Each row below holds a small network's activations on one input, seen along a few directions.
Each table varies a few parts of the input and shows all the possible inputs, shuffled.
A made-up example of a description, with smaller parts first: one of 3 separate values, together with either a single point or one of 9 places around a ring or (one of 6 places along a line, together with one of 8 places around a ring).
Shared parts are said once, and a part with two or three values counts as separate values.
In the rows, 128 means zero.

Rows:
x1: [156 104 188 164 136 135 151 166 156 133  73]
x2: [103 133 193 126  88  67 153 110 102 101 148]
x3: [210 102 146 165 146 127 148 182 166 149 124]
x4: [ 87 188 110  67 141 228  75  88  21 145 127]
x5: [127  81 142 131 112  80 173 110 114  89 177]
x6: [172 119 129 193 192 104 121 196 168 156 127]
x7: [ 95 145  65  68 159 227  93  93  29 161 148]
x8: [151 108 180 144  95 143 160 125 181 135 102]
x9: [142 121 210 127  77 122 115 132 175 141 116]
x10: [125 159  50  62 165 209 113  89  38 196 143]
x11: [ 80 194  54  26 174 189  86  99 110 119 100]
x12: [ 94 166  34  23 176 181  69 107  99 117 134]
x13: [169 146  77 181 131  53 144  89 130  99 154]
x14: [122 176  19  17 181 161  87 110 108 149 126]
x15: [142 120 217 153 114 120 101 173 153 139  90]
x16: [200 104 145 141 109 136 162 137 187 151 158]
x17: [103 153 140 176  99  50  96  79 108  89 114]
x18: [129  74 144 192 190 116  99 183 168 136 122]
x19: [129 106  89 172 126  56 118  82 127  79 145]
x20: [111 116 164 137 107  84 197 102 107  95 133]
x21: [112 143 111 183 119  62 144  75 123  85  93]
x22: [ 98 120 134 141  60 119 185 146 147 121 119]
x23: [162 122 127 140 116  76 198 117 116 107 185]
x24: [ 93 135 164 132  41 107 140 149 143 129 136]
x25: [166  61 163 162 142 136 126 171 168 129 120]
x26: [105 140 200 187 161 103  73 181 158 149  96]
x27: [ 86 205  78  19 153 181  55 108  89 109 104]
x28: [115  76 112 129  68 121 160 153 158 116 166]
x29: [152 116  94 137  74 109 180 160 156 136 173]
x30: [ 84 175  86  74 159 232 110  80  36 162 113]
x31: [114 123 170 196 181 118 124 177 162 142  77]
x32: [162  65 162 132 105 143 137 128 192 131 153]
What is each input in this table made of?
Answer: one of 4 places along a line, together with either one of 2 separate values or one of 6 places along a line
A walk changes only the place on the line of 4. It starts at x6 and steps to x18. List the rest of the walk in order.
Answer: x31, x26
Which other rows does x10 become when the choice among 2 separate values takes its other values? List them by row number.
Answer: x14

Rows:
x33: [153 130 113 109  70  97 166  96 150 113 147]
x34: [103 133 192 165 104 108 148 103  90 113 120]
x35: [ 75 204  69  49 172 191  47  93  48 147 116]
x36: [104 123  90 166 143  51 116 106 106  76 137]
x37: [124 101 153 124  85 159 150 174 164 143 141]
x38: [135 101  62 137 125  81 168 108 136 104 188]
x39: [106 161  42  20 158 232 115  90  63 149 130]
x40: [118 173 149 132  97  72 135  93 132  89 107]
x41: [119 116 182 147 160 129  83 151 166 134  89]
x42: [195 105 112 148 174 138 151 177 160 168 138]
x43: [ 84 125 182 146 112 124 115 167 142 133  90]
x44: [160 133 137 196 192 124  96 154 154 146  86]
x45: [171  89 154 115 127 157 125 170 174 141 141]
x46: [146  97 154 137  73 130 177 109 107 138 163]
What is each input in this table made of?
Answer: one of 2 separate values, together with either a single point or one of 6 places along a line
Changing only the choice among 2 separate values turns x34 into x46. The same change can be made to x43. Which row results?
Answer: x37

Rows:
x47: [154 103  80 136  80 103 188 185 179 108 160]
x48: [100 219  95  81 160 171  99  73  37 139  86]
x49: [136 115  72 142 137  59 198 153 183 113 144]
x50: [164  86 120 182 186 124 136 152 196 150  97]
x51: [131 126 151 216 190  98  87 168 121 143 133]
x52: [185 146 163 172 135  46 102 115 178 103 122]
x53: [222  95 149 130 106 114 141 159 198 109 141]
x54: [ 91 110 145 165  82  54 150  61  65  77 139]
x55: [ 88 142  34  43 197 173  76 100 112 119 143]
x56: [125 120 106 190 113  50 146  60  84  90 185]
x57: [ 92 103 233 163 137 164 131 182 114 137 105]
x58: [176  71 145 163 157 169 132 212 129 155 150]
x59: [ 98 110 208 172 115 159 133 155 174 133  70]
x60: [138  84 151 128  44 119 196  81  97 148 201]
x61: [176  76 123 171 132 162 130 186 185 151 110]
x62: [ 48 149  99  15 139 192  66 108  93 114 123]
x63: [189 118 209 107  72 116 141 131 202 145 147]
x64: [ 78 151 131 156  75  35 144 146 131  89  97]
x65: [124 224  57 101 174 167  99  66  49 141 118]
x66: [109 124  37  27 146 204  67 133 109 126 149]
x67: [158  83 140 171 224 125 143 183 139 159 133]
x68: [131 191  94  45 128 222 128  99  59 193 119]
x69: [ 80 137  80  13 132 205  69 121 108 158 152]
x70: [143  94 175 154 104 170 135 163 187 190 111]
x71: [ 98 121 206 191 165 105  91 174  92 133  88]
x72: [161 175  44  58 142 219 126 113  58 163 115]
x73: [ 51 163  81  46 158 149  39 104  83 102 111]
x74: [118 124 136 116  43 106 186 164 181 152 165]
x75: [141 124 137 218 161  97  86 138 177 136  98]
x76: [109 159  92 184 110  30 144 144 151 102 145]
x77: [108 121 181 195 138 105  90 144 156 128  52]
x78: [152  74  92 154 144  76 198  69 105  98 182]
x79: [ 90  98 177 144  47 114 186  66  87  80 157]
x80: [155 140 204 152 103  55 102 121 160  93  77]
x81: [175  59  95 146  84 119 192 105 100 101 196]
x82: [ 98 210 112  52 137 212 126  80  48 154 101]
x83: [ 77 170  43  68 174 147  38  92  96 105 147]
x84: [207 105 143 134 162  71 149 129 208 111 130]
x85: [137 194  43  75 191 189 135  79  67 154 111]
x86: [139  89 202 145 131 176 134 189 129 195 151]
x87: [ 72 139 162 133  46  95 181 150 163  89 118]
x88: [149 131 232 125  74 109 138 121 186  89  98]
Changing only one part turns x81 into x78. The same change can be made to x66. Which row results?
Answer: x55
Changing only one part turns x48 into x68. The same change can be made to x73. Which row results?
Answer: x69
What is each input in this table made of?
Answer: one of 6 places around a ring, together with either one of 2 separate values or one of 5 places along a line
Which other rows does x65 become when the choice among 2 separate values takes its other values? List them by row number.
Answer: x83
Which other rows agree with x87 in the place on the ring of 6? List them by row number.
Answer: x57, x59, x62, x79, x82, x88
A walk changes only the place on the ring of 6. It starts at x71 and steps to x51. List the rest of the walk in order.
Answer: x67, x58, x86, x57

Rows:
x89: [122  89 198 170 122 124 121 182 169 136 107]
x90: [184  77 153 143 125 126 141 178 211 138 144]
x91: [139 121 193 200 106  66 150 105 120 108 116]
x92: [129 147  53  63 179 225 118  99  56 159 134]
x93: [ 71 179  73  65 137 133  83  82 109  98 103]
x94: [109 164  66 105 196 182  70 114  67 159 124]
x95: [160 104 166 164 111 115 147 188 199 146 109]
x96: [183  75 125 166  95  59 183 125 174 105 176]
x97: [140 128 211 173 135 124 115 152 155 140  86]
x98: [152 107 141 192  84  56 193 139 165 107 146]
x99: [ 83 176  91  34  89 170  99  84  78 117 138]
x100: [104 180  69  87 190 131  72 116  98 118 110]
x101: [104 160  77  29 123 216 137  94  57 161 154]
x102: [114  85 176 201  99  64 164 135 133 100 144]
What is each input in this table made of?
Answer: either one of 6 places around a ring or (one of 2 separate values, together with one of 4 places along a line)
Which other rows does x90 become when the choice among 2 separate values takes its other values? List them by row number.
Answer: x96
Which other rows belong to the same alternative as x94? List them by row number.
Answer: x92, x93, x99, x100, x101
